Each row below holds a small network's activations on one input, seen along a few directions.
In each table, some parts of the input vary, and every possible input appears once, in random order.
Descriptions start from the smaller parts, as in this example, which fits no table here: one of 2 separate values, together with either a single point or one of 9 places around a ring or (one of 4 places along a line, together with one of 8 places around a ring).
Shared parts are said once, and a part with two or three values counts as separate values.
In the rows, zero is written as 128.

Other details of the inputs vary at random and push rows far along two fixed directions, the same in every table; ignore that.

Rows:
x1: [144 132 121 126 133 130 122 124 148 141 145 111]
x2: [ 94 147  56  90 129 115  82 138 212 111 187 126]
x3: [120 113 148 142 133 126 129 131 114 115 101 140]
x4: [154 117 166 153 141 136 128 132 108 124  88 159]
x5: [154 137 125 131 121 120 130 145 122 140 122 125]
x6: [133 160 125  85  98 135 196 129  17 135 147 119]
x7: [206  98 172 180 146 143 107  93 132 139  75 137]
x8: [ 33 138  77  74  97  99 144 165 118 112 182 117]
x9: [129 136 148 105  87 113 193 173  21 142 132 107]
x10: [136 132 132 103  82 123 194 154  40 160 145  91]
x11: [ 44 119  55  78 107 108 105 125 178 108 186 123]
x12: [180 122 151 144 129 127 139 124 113 154 107 119]
x13: [ 74 120  59  61 102 103 105 133 174  96 187 141]
x14: [116 124 185 140 114 130 198 160  23 135  98 128]
x15: [192 135 140 155 155 159 106  68 124 124  98 152]
x16: [ 91 181  67  66 104 126 146 141  94 109 178 148]
x17: [161 107 156 190 181 140  65  80 226 128  86 139]
x18: [156 130 163 141 111 140 181 137  50 162 131  83]
x19: [200 128 153 204 199 152  47  96 236 128  80 164]
x20: [ 59 125  59  94 119 114  87 116 218 112 185 116]
x21: [189  92 181 173 147 147 111  90 122 128  71 143]
x22: [137 127 183 172 145 133 142 130 107 143  93 111]
x23: [147  94 161 161 137 136 124  97 115 122  89 135]
x24: [160 109 100 134 147 121  64  99 220 111 125 156]
x25: [ 63 158  96  85 106 121 156 175 124 131 180 107]
x26: [136 104 163 164 153 133 120 105 137 133  91 130]
x27: [123 133 170 168 147 134 137 140 125 139 102 126]
x28: [123 106 156 131 121 127 158 125  84 124 111 127]
x29: [ 81 124  60  75 115 105  82 135 192  88 171 155]
x30: [107 140 158 107  95 133 211 163  32 160 145  69]
x31: [150 139 125 138 129 127 129 151 134 140 119 139]
x32: [114 141 131 126 132 131 132 143 135 134 136 105]
x33: [106 167  54  72 122 124 100 114 152  96 172 152]
x34: [134 118 112 145 152 143  74  93 222 124 132 118]
x35: [104 126 151 150 138 127 137 143 119 128 108 138]
x36: [161 129 151 147 134 127 127 141 120 130 104 151]
Description of these inputs: one of 4 places along a line, together with either a single point or one of 8 places around a ring.
Question: The inputs of x9 and x36 match in every part but the place on the line of 4. If x8 is changed in the same way as x9 into x36, which row does it become?
Answer: x35
Question: List by row number the other rows that have the place on the line of 4 in common with x1.
Answer: x6, x12, x13, x17, x24, x26, x28, x30
Question: Change only the place on the ring of 8 in x21. List by row number the other rows that result.
Answer: x7, x10, x11, x18, x20, x23, x34

Rows:
x37: [135 114 115 140 147 123  76 127 213 117 126 147]
x38: [143 133 127 115 115 126 141 126  93 131 127 127]
x39: [ 85 121 112  94  93 107 163 165  94 133 154 114]
x40: [160 134 120 141 142 134 110 112 147 133 123 136]
x41: [139 127 123 141 148 126  83 130 197 123 130 136]
x42: [144 106 165 165 131 127 145 120 111 143  95 121]
x43: [ 75 129 115  92 101 114 154 155  77 103 149 139]
x44: [123 115 147 154 148 139 111 106 154 127 112 124]
x45: [200 121 203 158 134 156 175 112  33 146  77 126]
x46: [112 132  55  86 124 119  70 105 209  94 168 155]
x47: [141 122 143 164 165 147  86 102 190 123 106 127]
x48: [174 136 149 159 139 148 130 116 114 146 106 127]
x49: [ 84 146 116  91 103 119 169 166  89 135 169  91]
x50: [183 128 157 156 141 137 128 109 106 141  95 130]
x51: [ 73 162  80  89 118 112 136 154 135 116 163 146]
x52: [ 77 123 123 105  98 114 170 144  85 137 152 101]
Question: What do these inputs look like to the network?
Answer: either one of 2 separate values or one of 6 places along a line or one of 8 places around a ring
Question: A walk changes only the place on the ring of 8. It starts at x39 and steps to x37. List the rest of the walk in order.
Answer: x41, x49, x47, x44, x52, x42
Question: List by row number the other inputs of the same sort as x43.
Answer: x51

Rows:
x53: [122 120 157 149 149 143 122 111 122 114 100 137]
x54: [143 123 149 147 141 142 137 100 124 140 116 108]
x55: [166 150 145 140 133 145 145 138 100 144 113 145]
x56: [169 154 120 121 128 130 126 123  91 120 114 155]
x57: [ 74 130  57  77 123 119  75 126 215  97 199 118]
x58: [123 117 150 143 143 137 112 122 132 107 110 141]
x59: [135 143 150 160 151 137 126 122 142 139 106 126]
x60: [125 121 141 161 139 119 125 132 132 134 103 142]
x61: [137  97 167 134 103 121 172 138  57 144 102 108]
x62: [159 123 161 144 123 129 150 148 107 151 114 105]
x63: [137 150 127 118 126 134 148 141  91 126 124 160]
x64: [130 106 142 160 140 121 120 114 133 126  95 145]
x65: [ 56 135  88  74  82  90 169 188  89 126 173 120]
x66: [129 101 135 146 122 123 126 110 130 133 113 127]
x67: [158 122 100 124 139 139  83  85 180 105 129 171]
x68: [ 22 147  73  50  82 104 185 159  74 113 194 111]
x69: [113 139 138 146 149 129 123 121 144 122 112 143]
x70: [137 129 135 136 132 119 121 154 151 134 126 127]
x71: [112 119 131 126 125 134 136 103 122 124 126 117]
x72: [167 138 117 102 105 129 141 105  66 122 129 138]
x73: [ 35 114  22  54 100  84  80 145 218  88 197 151]
x74: [147 102 129 143 128 121 111 118 153 137 120 118]
x75: [122 110 144 122 120 120 141 145 109 119 119 134]
x76: [142 110 163 142 139 134 126 130 115 118 101 142]
x77: [142 114 133 152 142 133 118  96 147 144 114 117]
x78: [ 62 145  90  78  74  95 179 189  85 142 182 100]
x79: [150 118 123 169 152 130  93 107 195 141 113 129]
x80: [185 156 103 118 127 139 115 114 124 133 133 130]
x81: [143 107 121 154 140 127 102 101 174 134 121 124]
x82: [ 59 134 134  71  73 125 213 160  10 132 171  81]
x83: [117 136 151 148 151 138 120 129 134 118 109 138]
x84: [188 160 126 134 137 140 126 121 102 136 109 141]
x85: [130 102 148 118 108 121 146 136 102 128 124 118]
x86: [121 130 142 157 147 124 126 121 135 134 103 143]
x87: [116 112  94  98 119 113 102 131 184 118 161 118]
x88: [136 144 169 157 145 145 143 137 107 142 106 114]
x89: [128 139 136 137 142 145 121 124 147 135 134 105]
x90: [ 56 152 104  83  68 100 215 194  38 155 179  90]
x91: [ 88 142  64  98 134 124  72 131 228 106 185 121]
x92: [182 143 133 144 142 150 124 114 134 143 116 143]
x93: [118 133  76  96 132 128  94 112 170  95 147 178]
x94: [116 144  23  69 127 110  54  96 209  78 170 181]
x95: [117 116 144 146 136 127 141 115 106 132 101 137]
x96: [152 137 102 106 122 138 125 112 131 127 151 139]
x97: [149 132 158 149 141 133 125 148 135 134 113 126]
x98: [131 106 137 149 136 131 118  95 141 132 105 130]
x99: [132 118 125 139 146 118  89 137 188 112 115 153]
x100: [124 134 131 108 114 128 145 157 116 137 152 102]
x101: [114 138 120 146 144 123 116 125 162 140 125 132]
x102: [150 103 164 140 131 137 123 119 120 125 108 129]
x103: [136 126 154 140 141 129 121 146 132 119 110 143]
x104: [160 112 171 137 129 138 152 131  92 142 116 107]
x105: [137 123 151 140 140 146 128 110 125 132 122 105]
x106: [196 143 132 123 120 139 143 105  69 138 119 125]
x107: [144 131 145 159 140 135 135 114 131 155 113 111]
x108: [131 111 153 138 133 140 117 114 127 116 119 124]
x109: [143 137 166 160 148 142 123 140 126 133 109 121]
x110: [107 142 175 129 114 133 181 172  37 128 123 110]
x111: [136 139 142 147 139 139 138 118 132 146 122 107]
x112: [125 120 100 128 127 117  98 133 190 135 144 121]
Question: The inputs of x83 and x105 match in every part but one. If x99 is changed in the same way as x83 into x105, which row does it become?
Answer: x87
Question: The inputs of x86 and x98 match in every part but one. If x56 is changed in the same way as x86 into x98, which row does it become?
Answer: x72
Question: What do these inputs look like to the network?
Answer: one of 6 places around a ring, together with either one of 2 separate values or one of 8 places around a ring
Question: List by row number the other rows that have the place on the ring of 6 in common with x93.
Answer: x53, x58, x64, x68, x73, x75, x76, x94, x95
Question: Change only the choice among 2 separate values in x92. List by row number the other rows that result.
Answer: x80

Rows:
x113: [149 112 174 152 128 138 151 110  72 133  93 120]
x114: [102 142 100  91 101 127 152 138 107 134 171  99]
x115: [ 83 142  94  77 104 122 152 136  94 112 165 132]
x116: [197 138 167 163 146 141 132 125 103 147  90 130]
x117: [116 108 197 183 147 127 144 154 126 147  83 109]
x118: [121 106  89 119 136 114  68 110 207 101 135 155]
x119: [ 76 113 129 163 164 126  84 125 222 119 126 125]
x120: [137 129 146 118 114 127 160 144  68 125 118 140]
x121: [144 114 160 141 120 135 163 116  81 147 114 105]
x122: [ 99 118 100  91  93 108 150 150 114 133 163 112]
x123: [141 126  91 122 137 124  73 119 212 119 146 139]
x124: [122 152  98 110 129 133 120 119 133 118 142 146]
x125: [197 132 152 175 163 143  91 105 154 125  79 168]
x126: [109 160  94  87 109 127 153 141  99 131 168 112]
Question: The inputs of x121 and x122 match in every part but one. If x126 is changed in the same way as x121 into x122, which row does it become?
Answer: x116
Question: What do these inputs look like to the network?
Answer: one of 2 separate values, together with either a single point or one of 6 places around a ring
Question: Change only the choice among 2 separate values in x119. List by row number the other rows that result.
Answer: x117

Rows:
x127: [141 109 186 183 147 128 132 135 154 163  97 100]
x128: [130 141 150 126 104 125 174 154  44 131 119 135]
x129: [139 107 104 128 140 130  99  92 172 120 122 144]
x130: [186 134 154 174 141 138 123 112 126 153 104 122]
x131: [113 152 156 122 130 140 172 157  69 128 129 140]
x132: [153 131 191 163 149 157 168 106  48 144  93 112]
x133: [126 120  82 100 123 101  77 127 177 104 148 162]
x134: [112 162 113  96 108 126 147 147 105 133 151  97]
x135: [126 134  66  99 119 121  87 130 185 123 165 129]
x136: [ 97 153 111  99 113 117 146 152 103 117 140 139]
x137: [166 145 159 167 159 150 129 118 121 147 103 114]
x138: [ 69 122  72  39  72 112 158 147  91 112 195 113]
x139: [113 127  80  97 121 110 117 138 162 118 152 162]
x140: [ 69 103 158 125 106 128 177 151  82 145 135  94]
x141: [136 120 116 144 139 136  87  89 164 115 125 145]
x142: [175 118 114 127 134 134  91 118 178 117 129 126]
x143: [146 125 138 152 154 140 107  81 163 118 102 141]
x144: [107 102 155 164 146 111 112 149 160 116  96 132]
Question: The inputs of x134 and x136 match in every part but one. If x135 is changed in the same way as x134 into x136, which row does it become?
Answer: x139
Question: What do these inputs look like to the network?
Answer: one of 3 separate values, together with either a single point or one of 5 places along a line
Question: Change only the place on the line of 5 in x143. List by row number the other rows that result.
Answer: x129, x132, x138, x141
Question: Change only the choice among 3 separate values in x137. List by row number the other rows that result.
Answer: x131, x132
